A small network was trained on invented records. Each row is its activation on one of them, seen along a few directions.
After each row come some of the record's fields: E, U, K, N.
The largest differences between rows may come from other fields.
In the rows, 500 means zero.
Random noise pushes rows far along 11 fixed directions. That doesn't count. These rows show it; they differ only by the noise:
[435 683 577 611 538 435 626 471 379 598 341 612 552 637 682 512 599 402
 355 588 491 418 629 488 302 589 528 280 279]
[585 474 625 427 458 582 421 541 497 378 436 359 301 524 455 639 630 465
 672 423 410 538 688 673 627 606 392 563 502]
[609 613 624 611 547 609 402 511 520 449 481 410 361 680 475 571 480 629
 574 615 491 672 466 347 486 499 537 617 425]
[585 492 513 265 554 582 570 406 440 423 453 365 505 452 604 483 619 386
 299 341 497 495 458 498 454 555 648 384 425]
[620 407 559 422 567 533 419 401 559 389 491 557 392 497 449 606 398 526
 422 432 402 681 506 515 552 710 577 498 404]
[407 505 536 510 490 453 626 544 328 504 476 533 693 436 551 493 469 369
 351 560 531 373 491 488 321 391 477 412 409]
[449 437 461 630 340 370 515 562 523 503 604 453 542 498 388 466 566 556
 505 478 477 444 777 730 667 446 395 527 589]
[465 533 622 331 483 649 480 610 415 350 581 247 398 321 576 592 467 507
 706 494 477 427 290 427 582 463 400 700 660]
[424 477 495 382 340 452 472 304 448 504 613 382 566 285 561 435 475 570
 351 355 422 546 530 547 581 499 543 611 665]
[385 597 583 551 513 465 522 320 438 538 534 594 464 442 631 512 368 617
 425 557 417 637 440 325 425 588 536 580 502]
[403 579 507 437 593 458 759 545 410 456 578 451 394 484 620 438 677 496
 518 521 546 452 521 403 481 440 526 459 550]
[466 647 588 520 353 291 409 573 373 544 483 498 481 488 468 572 511 571
 589 617 521 581 686 504 433 564 548 557 491]
[477 526 434 493 493 518 438 476 603 505 589 419 551 445 583 493 316 632
 394 438 503 498 317 418 617 682 604 495 503]

[499 504 464 507 411 549 281 376 559 601 471 403 600 424 547 562 404 442
 540 384 430 431 487 603 574 530 431 585 591] : E=e3, U=u4, K=k3, N=n3
[435 424 564 338 504 577 548 505 417 415 473 405 380 424 483 598 622 359
 704 424 417 424 620 602 552 405 305 563 600] : E=e4, U=u4, K=k3, N=n1
[632 613 442 791 520 495 538 527 620 575 616 506 568 750 480 377 627 548
 402 635 514 415 558 561 593 286 509 461 544] : E=e4, U=u4, K=k3, N=n1
[500 702 698 426 459 425 400 548 350 514 473 570 450 330 678 650 435 439
 612 632 406 434 377 512 424 656 482 546 541] : E=e2, U=u2, K=k2, N=n3
[556 557 592 650 534 486 493 622 525 466 605 561 456 492 496 581 412 532
 622 640 467 413 443 552 606 496 407 567 547] : E=e2, U=u4, K=k1, N=n3
[642 538 473 524 629 487 475 518 652 454 624 595 453 568 523 485 389 567
 413 624 449 501 306 435 624 585 619 438 514] : E=e4, U=u3, K=k2, N=n3
[520 484 613 500 275 471 289 304 404 564 412 552 695 303 540 558 409 348
 391 408 347 432 590 766 457 512 393 554 567] : E=e2, U=u4, K=k1, N=n2
[724 651 621 571 633 637 422 559 552 431 507 467 323 601 559 598 554 502
 638 579 486 535 345 440 533 533 544 569 490] : E=e2, U=u4, K=k1, N=n1
[446 594 642 490 587 453 558 318 308 556 397 661 463 528 555 574 467 422
 454 619 408 676 599 328 231 427 506 535 382] : E=e4, U=u2, K=k3, N=n2
[469 602 557 775 448 651 647 423 544 555 487 453 448 768 598 334 728 616
 400 561 454 463 631 525 545 353 395 449 451] : E=e1, U=u1, K=k1, N=n1
[417 432 389 508 416 506 388 625 542 537 534 338 677 453 416 527 301 524
 604 471 600 408 442 470 568 418 437 597 554] : E=e4, U=u4, K=k1, N=n2
[701 513 558 593 475 615 324 467 587 447 584 450 578 560 403 450 383 638
 380 575 509 633 263 381 492 401 650 629 528] : E=e4, U=u5, K=k2, N=n3
[700 500 363 495 418 478 165 667 701 541 408 333 531 733 310 583 401 567
 525 465 597 523 550 570 642 680 626 408 342] : E=e3, U=u4, K=k3, N=n2
[550 370 471 477 485 714 414 386 578 510 298 323 549 589 462 539 570 375
 439 234 484 494 636 671 555 577 453 413 348] : E=e4, U=u4, K=k2, N=n2
[505 456 401 511 431 462 441 613 550 520 545 429 596 538 374 478 375 653
 458 513 633 615 431 377 492 506 645 511 421] : E=e1, U=u1, K=k2, N=n1
[594 542 551 372 453 618 569 533 454 372 633 341 482 360 605 369 675 468
 501 516 479 346 239 535 576 302 490 590 771] : E=e4, U=u4, K=k2, N=n1
[449 585 514 588 411 443 496 465 475 577 562 476 537 539 519 454 496 563
 467 572 508 497 540 454 473 409 504 536 521] : E=e3, U=u1, K=k3, N=n1
[587 680 465 362 390 335 448 649 528 531 530 500 559 501 652 471 567 470
 391 570 476 216 463 683 639 717 606 255 513] : E=e1, U=u4, K=k1, N=n1
[460 503 417 462 530 297 549 476 514 567 471 643 477 553 455 480 535 467
 468 535 535 560 688 481 440 580 588 372 440] : E=e3, U=u3, K=k3, N=n1
[612 595 550 649 505 393 566 443 504 517 636 548 419 611 473 467 613 586
 382 573 448 595 698 577 570 437 562 490 504] : E=e2, U=u2, K=k3, N=n1
[333 482 364 450 494 425 646 651 481 518 674 340 577 408 497 430 447 552
 555 493 655 371 414 381 561 380 522 519 580] : E=e3, U=u1, K=k3, N=n1
[541 397 401 523 468 442 466 368 598 546 531 460 464 604 341 458 561 567
 433 371 457 674 783 594 610 470 531 516 500] : E=e4, U=u2, K=k3, N=n2
[496 531 653 459 616 643 587 404 428 431 365 549 316 539 598 557 665 403
 578 477 420 571 546 473 375 512 412 501 440] : E=e1, U=u2, K=k1, N=n1
[596 284 404 499 507 503 431 436 577 472 413 538 550 597 285 507 500 479
 410 384 532 671 702 566 482 515 547 468 358] : E=e4, U=u4, K=k1, N=n3
[334 576 414 624 398 497 577 363 499 601 592 422 550 543 565 275 553 737
 384 534 562 591 478 324 498 319 543 607 632] : E=e1, U=u4, K=k2, N=n1
[289 401 443 449 601 637 679 436 500 478 456 528 463 481 598 447 464 510
 499 421 509 496 418 342 461 508 394 471 475] : E=e1, U=u4, K=k1, N=n2
[440 418 482 403 692 703 697 238 422 512 387 396 424 521 563 420 714 378
 413 284 536 632 534 310 304 303 549 522 440] : E=e3, U=u5, K=k2, N=n3
[377 712 631 455 425 504 462 259 333 619 276 512 459 560 716 518 546 501
 450 563 408 586 572 355 284 552 501 480 421] : E=e4, U=u4, K=k3, N=n1
[307 617 491 508 377 392 462 491 549 540 611 489 356 418 610 490 443 699
 716 577 406 450 473 466 698 611 369 630 761] : E=e4, U=u4, K=k3, N=n1
[624 430 609 453 540 629 440 653 492 333 533 500 513 421 468 582 383 420
 525 587 459 414 242 532 501 473 430 537 512] : E=e2, U=u2, K=k2, N=n1
[557 595 641 413 590 464 612 597 351 421 509 512 288 499 505 555 741 380
 733 597 496 473 625 522 420 368 453 560 568] : E=e3, U=u5, K=k1, N=n1
[538 484 440 353 413 402 346 466 501 557 439 415 590 421 420 532 455 506
 438 355 554 568 579 530 480 669 667 460 440] : E=e4, U=u5, K=k3, N=n3
[506 448 465 469 528 641 477 348 490 550 350 451 611 572 554 473 505 412
 327 410 459 497 470 471 407 444 511 420 381] : E=e4, U=u4, K=k2, N=n3
[395 569 377 643 401 453 541 575 611 593 472 471 510 626 536 384 583 629
 519 498 566 416 603 553 604 602 464 399 506] : E=e4, U=u4, K=k3, N=n2
[745 661 593 506 332 529 349 381 489 493 634 332 457 491 515 395 698 591
 414 504 424 573 483 598 606 311 615 685 729] : E=e2, U=u4, K=k2, N=n2

Here are new rows. What are their fields?
[588 679 656 281 462 549 495 408 368 434 443 397 318 485 681 493 761 419
 525 532 394 457 507 532 478 467 506 524 596] : E=e3, U=u4, K=k1, N=n1
[579 612 613 490 620 458 576 478 459 443 494 577 263 657 510 494 669 571
 564 641 469 673 584 375 442 506 566 509 461] : E=e4, U=u2, K=k1, N=n3
[264 465 482 408 446 583 645 568 371 515 487 247 481 378 550 460 678 450
 714 383 561 391 594 486 501 313 319 620 645] : E=e4, U=u2, K=k2, N=n3
[603 499 568 380 729 647 602 579 482 391 366 447 240 606 518 614 708 379
 747 454 558 582 517 383 417 522 510 490 409] : E=e4, U=u4, K=k1, N=n3
[208 390 348 581 448 233 564 509 488 643 576 686 616 343 462 531 281 529
 546 456 550 488 648 511 502 625 466 465 487] : E=e3, U=u1, K=k2, N=n1
[331 621 622 295 381 309 435 700 234 532 409 465 485 263 545 672 463 423
 822 586 543 435 563 461 343 598 428 588 536] : E=e4, U=u2, K=k1, N=n3
[528 402 419 516 509 520 389 623 735 423 673 506 396 449 431 519 308 684
 630 484 511 530 307 500 756 737 526 567 587] : E=e3, U=u1, K=k2, N=n1
[445 667 556 528 458 244 506 439 408 610 504 654 364 570 507 480 570 634
 573 657 531 706 679 377 375 558 639 527 496] : E=e3, U=u1, K=k2, N=n1
[424 429 462 292 516 329 562 375 410 537 499 613 529 364 516 526 453 448
 353 416 470 594 618 485 418 645 611 409 436] : E=e1, U=u2, K=k3, N=n3
[446 438 489 474 470 377 431 431 526 496 497 625 381 511 391 537 410 641
 586 513 471 747 600 415 508 604 545 580 523] : E=e4, U=u4, K=k2, N=n2
[741 584 540 550 415 502 288 569 590 491 541 487 606 603 476 508 414 562
 349 627 442 422 374 623 603 519 587 448 467] : E=e1, U=u4, K=k1, N=n3
[339 564 323 454 384 428 607 603 483 601 592 310 625 333 623 367 613 512
 501 346 630 274 456 549 596 467 531 459 661] : E=e2, U=u4, K=k2, N=n2
[429 592 575 506 565 467 549 407 410 549 457 637 444 480 590 547 513 447
 556 557 453 559 542 425 383 518 488 529 500] : E=e4, U=u4, K=k2, N=n2
[661 448 624 538 478 583 614 477 458 340 684 472 411 477 415 414 708 490
 451 572 387 475 524 648 618 196 385 643 694] : E=e2, U=u4, K=k3, N=n3
[576 614 520 400 479 429 530 565 449 488 620 417 501 386 582 446 593 504
 504 527 572 434 375 469 515 422 638 535 666] : E=e2, U=u4, K=k2, N=n3
[653 449 552 409 466 723 414 337 568 413 464 266 369 523 488 462 709 507
 463 247 434 616 571 616 617 488 510 584 553] : E=e2, U=u2, K=k1, N=n2
[663 586 594 494 531 535 486 580 510 390 596 480 349 528 486 490 574 586
 593 610 510 567 386 460 554 461 549 616 599] : E=e2, U=u4, K=k1, N=n2
